These are the activations of a small neural network, seen along a few directions. Each row is one input.
In each table, some parts of the input vary, and every possible input appears once, in random order.
A made-up example of a description, with smaller parts first: one of 6 places along a line, together with either a single point or (one of 2 separate values, together with one of 5 places around a ring) or one of 11 places around a ring.
Shared parts are said once, and a part with two or three values counts as separate values.

Other details of the inputs vary at random and push rows far along two fixed directions, the same in every table; ignore that.

Table:
x1: [ -5 -16  -6 -19 -18  -4  -5  17   6   2 -14]
x2: [-33  13  20  43  80  21  22  -1 -12 -25  41]
x3: [ 13 -12 -20 -25 -50   1 -23  10   9  19 -46]
x4: [19 16  8 -5  7 -5 -5 -8 -6 -5 23]
x5: [ 67   7  -1 -34  23  23 -32 -63 -67  30  33]
x6: [  7 -23   7 -15 -32   1 -19  -3   6   6 -20]
x7: [-57  19  17  29  28 -17  63  63  56 -54  21]
x8: [-56  27  26  26  39 -12  58  67  55 -47  10]
x9: [ 29  -1  -6  -8 -60 -17 -14  -2  14  21 -37]
x10: [  4 -13 -34  11 -49 -16 -17 -11   8  37 -49]
x11: [ 26  16  15 -11  38  10 -12 -23 -24  -2  38]
x12: [ -4 -10  -5  18 -58  -9 -21 -14  10  39 -48]
x13: [ 12 -10   0 -13 -30   9 -25   0  10   2 -25]
x14: [-45 -22   5   9 -59 -36  21  53  65 -18 -61]
x15: [ 32 -20  14 -16  26  16  -8 -43 -54   1  38]
x16: [-52  -8 -13  43 -55 -32  18  41  72   2 -68]
x17: [  2 -31 -23 -22 -87 -35 -16  18  26  22 -75]
x18: [ -4  -8 -12  13 -54 -14 -24  -9   9  41 -45]
x19: [-39  16   7  28  48  10  34   7 -11  -3  29]
x20: [ 66  -3 -16 -38 -40  -1 -49 -45 -35  46 -23]
x21: [ 13  -6  -3 -15 -54  -6 -28   3  24  15 -54]
x22: [-37 -13 -20  36 -63 -29  15  34  60  16 -73]
x23: [  3 -14  10 -16  12   9 -12  -4 -11  -6  18]
x24: [-17   2 -12  15 -19  -7  -1   1  -1  27 -22]
x25: [ 16 -16 -10 -17 -56   1 -25   9  17  16 -49]
x26: [ 55  -4  -8 -37  27  36 -42 -50 -66  16  36]
x27: [-18  24   3   5  15 -15  27  34  21 -23  14]
x28: [ -4   6  11  31  73  28  10 -25 -39  -4  40]
x29: [-19  13   0   1  38   1  29  21   5 -36  43]
x30: [ 21  -1   1 -10 -56 -16 -23  -2  24  20 -47]
x31: [ 11   7  -4  14  69  26  -9 -38 -58  10  41]
x32: [ 15   8  -7 -11   7  -4   3  -8 -11  -6  24]
x33: [ 37   4  10 -20  30  28 -20 -36 -41   6  26]
x34: [-80  18  19  54  34  -6  60  55  43 -26   6]
x35: [  9 -25 -14 -27 -55  -8 -17   7   7  23 -44]
x36: [-69   0  25  20  35  -4  56  71  50 -51  13]
x37: [ 67  -6 -12 -34  16  25 -29 -69 -74  19  50]
x38: [-12  26  10   5  44   0  34  18  -1 -26  41]
x39: [ 58  -8 -21 -43 -40   9 -55 -40 -34  42 -31]
x40: [  2 -13 -20  16 -43 -11 -31  -6  10  35 -57]
x41: [ 38  10   2 -17  48  20   0 -45 -56  -4  67]
x42: [  4 -15   1 -15  12  -1   9  -9 -24  -4  12]
x43: [-17  11   9   5  34   0  22  16  11 -37  43]
x44: [ 13 -13 -12 -20 -51  -2 -34   9  19  13 -43]
x45: [-19  15  22  13  61  13  32   7  -1 -50  66]
x46: [ 20  -3   1  -6 -34 -10 -12 -14  10   2  -8]
x47: [-15   8   2   5 -10 -19  14  24  33 -20   3]
x48: [ -3  -2  -8  24  18   2  -5 -24 -11  11  13]
x49: [-20  10   6  -4   0  -5   3  32  32 -16 -16]
x50: [ -4   1 -11  17  26  11   0 -14 -24  16  -3]
x51: [-57  -4  19  14  26 -18  42  51  38 -46  11]
x52: [-33  10  -5  32  52   6  35   4  -4 -11  27]
x53: [ 12   7  14   0  54  21  17 -19 -30 -28  68]
x54: [ 60   2  -6 -39  22  32 -38 -59 -67  27  24]
x55: [-11  24  24  15  35  -1  25  14  11 -32  38]
Description of these inputs: one of 5 places around a ring, together with either one of 3 separate values or one of 8 places around a ring.
The inputs of x7 and x47 match in every part but the place on the ring of 5. If x53 is changed in the same way as x7 into x47, which row does it become?
> x43
The inputs of x1 and x6 match in every part but the place on the ring of 5. If x31 is changed in the same way as x1 into x6, which row does it become?
> x2
Which other rows does x25 become when the place on the ring of 5 takes its other values? List them by row number.
> x3, x13, x26, x44
Which other rows does x31 become when the choice among 3 separate values takes its other values? List them by row number.
> x10, x24

Table:
x56: [ 32   1  23 -27  45  11   5 -17 -23 -44  58]
x57: [-18  17   3  19 -13 -11  10  32  35   5 -28]
x58: [-52  14  12  37  -6 -32  45  55  61 -25 -13]
x59: [ 15  16  12 -40  46  23   2  -7 -30 -18  66]
x60: [ 44 -16 -15 -56 -76 -18 -40 -15  -8  27 -21]
x61: [-20  13  -3  23 -17 -12   6  30  43   1 -18]
x62: [ 35  10  23 -32  60  19  -3  -8 -27 -36  45]
x63: [-57  22  19  29   6 -19  35  64  54 -21 -30]
x64: [ 27 -35 -20 -12 -63 -11 -33 -31 -21  37 -45]
x65: [ 34   4 -24 -11 -55  -5 -33 -27 -12  44 -51]
x66: [  2  13 -13   0 -30 -20  -5   9  13  23 -50]
x67: [ -4  -1   3   2  67  31   0 -23 -42  -6  44]
x68: [ 20  -2 -22   3 -13   2 -14 -25 -14  17  -1]
x69: [ -1   0  16   2  68  35   0 -23 -40  -5  43]
x70: [-60   4 -14  32   1 -12  33  64  54 -25 -21]
x71: [  4 -12  21   4  58  22  17 -29 -38  -6  52]
x72: [-19 -12 -10  15 -21 -17  28  27  20   1 -23]
x73: [ 59 -15 -11 -50 -62  -2 -47 -18   8  11 -41]
x74: [ -7   8   4 -28  -9  -6   9  29  15 -22  22]
x75: [ 47  -8 -12 -60 -64 -10 -39  -4 -13  33 -37]
x76: [ -5 -10 -27   1 -38  -7 -12  10  16  22 -45]
x77: [  5  10  -1   7  67  30   7 -16 -47  -7  46]
x78: [ 31 -25 -33  -8 -61 -15 -37 -27 -13  39 -39]
x79: [ 14 -13   9  -1   3   9 -22 -40 -31  11  17]
x80: [ -2   6  21   4  61  34  -3 -30 -35  -6  49]
x81: [-52   6  -5  28  -4 -27  60  53  52 -22 -20]
x82: [ 19  -1  -9  -5  27  11 -11 -18 -40  18   4]
x83: [-25  -6 -18  22 -19 -11   9  30  27  -6 -20]
x84: [-60 -11   4  26  -4 -21  51  60  45 -23 -24]
x85: [  6   2   5 -24 -23  -7   2  37  38 -30 -27]
x86: [  2   0  19  -1  75  26   0 -21 -41  -3  39]
x87: [-33 -12  11  16 -28 -15  14  18  27  -7 -26]
x88: [ 27   1  -5 -45 -24   5 -21  -2 -10   5  14]
x89: [  0   9  24   5  61  36   0 -24 -42  -7  45]
x90: [-25   2  11  22 -28 -19  16  19  30  -7 -22]
x91: [ 59 -23 -10 -45 -68 -15 -45 -20   6   6 -33]
x92: [  6  15  -7  10  62  25   7 -27 -33  -8  56]
x93: [ 33  -6 -26  -7 -62 -21 -35 -36  -7  40 -38]
x94: [ 49 -14   9 -37 -21  -2  -9 -13  -3 -14   3]
x95: [ 15 -18  12  -3 -19   5  -6 -27 -20  19  -5]
x96: [ 18  -2   4   6 -19  -4 -21 -29 -13  15   1]
x97: [  9   8  -2   4 -31 -19 -13  12  19  28 -45]
x98: [  5  28   3   7  67  22   8 -30 -33  -6  52]
x99: [ 24 -28 -28 -11 -57   3 -45 -23 -13  40 -47]
x100: [ 27  -5   2 -46 -29  -8 -10  -8 -16   2  15]
x101: [ -2   4  19   9  57  34  -4 -27 -35 -10  54]
x102: [ -9  11   0  14   1 -13  29   4   8  -2   1]
x103: [-57  19  -6  24  12 -24  46  64  51 -20 -33]
x104: [-55  15   7  38  -2 -33  37  56  66 -25 -10]
x105: [  4  18  -5   5  67  25  10 -28 -34  -5  50]
x106: [  7  25   1  12  62  23   5 -28 -33  -9  58]
x107: [-45   8  13  17  71   8  33  33  -4 -27  20]
x108: [-61  20  13  32  -1 -13  32  58  64 -23 -24]
x109: [ 26  -9  -6 -31 -49  -9 -22  17  33 -15 -32]
x110: [-8  4 18 17 -5 -5 22  5  9 -4  2]
x111: [-22  23  16 -24  38   9  29  42   5 -37  41]
x112: [ -3 -10  14   6  60  18   0 -32 -35 -11  55]
x113: [ 23  -3 -12   0   6   0  -2 -39 -33  12  17]
x114: [ -7  10  20  -9  39   4  22  31  24 -63  42]
x115: [ 15 -23   6  -4   6   8 -13 -38 -31  12  13]
x116: [ 32  -7   5 -47 -28  -4  -2  -6 -15   7  14]
x117: [ 33 -16 -33  -9 -61 -19 -32 -34  -8  40 -39]
x118: [ 11 -19 -13   1 -12   8 -23 -19 -21  14  -5]
x119: [-14  12  -2  16   0 -16  20   1   8  -7   1]
x120: [-36  26   2  23  62  11  42  25   5 -27  28]
x121: [ 21 -13 -11   1   5   4  -7 -32 -38  11  16]
x122: [ 23  12 -10   6   9   7 -14 -35 -25  10  22]
x123: [ -6  -9   4  -2 -36  -8 -15   9  12  23 -54]
x124: [ 16  -9   8   2   3  19 -24 -36 -29  10  17]
x125: [-46  12  14  35  -6 -28  53  57  60 -19 -14]
x126: [ -6 -25 -11   4 -45  -7 -20   1  21  17 -39]
x127: [-55  24   6  33   5 -19  35  61  69 -19 -19]
x128: [ 42  -7 -17   0 -63 -11 -43 -28   1  43 -34]
x129: [ 12 -19  -8  -2  10   5 -19 -32 -36  11  14]
x130: [-14   9  10  23  -3   0   3   8  15  -9   5]
x131: [-15  16  14  17   6   7   6  14   9  -3  -8]
x132: [-23  -5  -4   8  12   9   6  19  -1  -1 -15]
x133: [-25   9   4  22 -22  -6   4  26  37  -4 -22]
x134: [ 10 -19  -7  -3  -7  15 -27 -23 -11  19  -7]
x135: [  8 -16  -5  -8  -2  15 -24 -24 -11  23 -13]
What do these inputs look like to the network?
> one of 8 places along a line, together with either one of 2 separate values or one of 8 places around a ring
The inputs of x123 and x87 match in every part but the place on the line of 8. If x97 is changed in the same way as x123 into x87, which row does it become?
> x58
The inputs of x120 and x81 match in every part but the place on the line of 8. If x132 is changed in the same way as x120 into x81, which row does it become?
> x84
Which other rows does x106 become when the place on the ring of 8 takes its other values? List them by row number.
> x61, x70, x92, x99, x101, x133, x134
Which other rows agree with x117 in the place on the line of 8? List them by row number.
> x60, x78, x79, x91, x93, x96, x104, x112, x129
Which other rows does x111 become when the choice among 2 separate values takes its other values? List them by row number.
> x85
Which other rows does x56 become when the choice among 2 separate values takes its other values? List them by row number.
> x100
Which other rows agree with x108 in the place on the line of 8? List them by row number.
> x59, x67, x73, x76, x80, x98, x105, x127, x135

Table:
x136: [-48   3  -8  52  10 -18  18  34  36  -7 -39]
x137: [-35  21  16  11  -8 -16  23  43  47 -19 -23]
x138: [ 15 -18 -11  21 -25   7  -8 -48 -24  36 -18]
x139: [  4   5  24   1  69  20  19 -12 -38 -37  79]
x140: [-30  20   8  18 -12 -12  23  49  45 -21 -19]
x141: [-28 -12   2 -10 -37 -28  16  40  36 -13 -41]
x142: [ 69 -22 -22 -48 -80  -6 -58 -43 -26  67 -61]
x143: [  4  32  14   5  81  28  11 -20 -30 -32  78]
x144: [-62 -28  11   5   6  23   0  55  39 -22 -39]
x145: [ 11  22  29  10  76  26  13 -17 -35 -29  82]
x146: [-30   8  -2   6  -5 -12  31  57  40 -16 -21]
x147: [ 12  -9  -7  31  18   9  -4 -42 -19  16  -5]
x148: [  0   7  13  -4  69  18  14 -19 -30 -40  82]
x149: [ 20  22  11  -4  58  27   3 -17 -38 -10  49]
x150: [ 32  -9   9  -7  -4   6 -14 -22 -17   4  24]
x151: [ 24 -14  -1 -19  -3   3  -9 -14 -31  -2  12]
x152: [ 40  -2  10 -17 -27   0 -32 -35 -17  23  -6]
x153: [-27 -10 -18  -8 -39 -25  12  40  40 -18 -33]
x154: [ 39 -13 -10 -18 -33  -1 -32 -34  -7  16   4]
x155: [-32  -1  -3   3  -7 -16  32  56  37 -21 -19]
x156: [-33  14   0  15 -14 -18  18  41  55 -26  -9]
x157: [-58   9 -10  47   7 -20  15  39  34   7 -30]
x158: [-66   7 -10  42  -4 -17  26  37  30  14 -21]
x159: [ -5  -4  -6  22   0  11   5 -34 -34  33   9]
x160: [ 22  -7   3 -27  10   5  -7 -18 -27  10   8]
x161: [ 70 -31  -8 -36 -92 -12 -62 -54 -15  56 -48]
x162: [ 51  -1  -9 -33 -45   3 -44 -38 -23  44 -38]
x163: [-24  -6 -22  -9 -34 -21  14  43  44  -9 -37]
x164: [ 26   3 -16 -21   8  11 -13 -16 -19   9  12]
x165: [ 34 -19   6 -27 -30  -5 -26 -34 -22  15  -5]
x166: [  3  32   7  -1  87  31  14 -15 -32 -29  73]
What do these inputs look like to the network?
> either a single point or one of 6 places around a ring or (one of 3 separate values, together with one of 8 places around a ring)
Which other rows does x156 become when the place on the ring of 8 takes its other values? List them by row number.
> x143, x148, x153, x154, x163, x164, x166
Start at x158 and move only the place on the ring of 6, one step at a time. The first step leads to x157. Which rows follow, in order?
> x136, x147, x138, x159
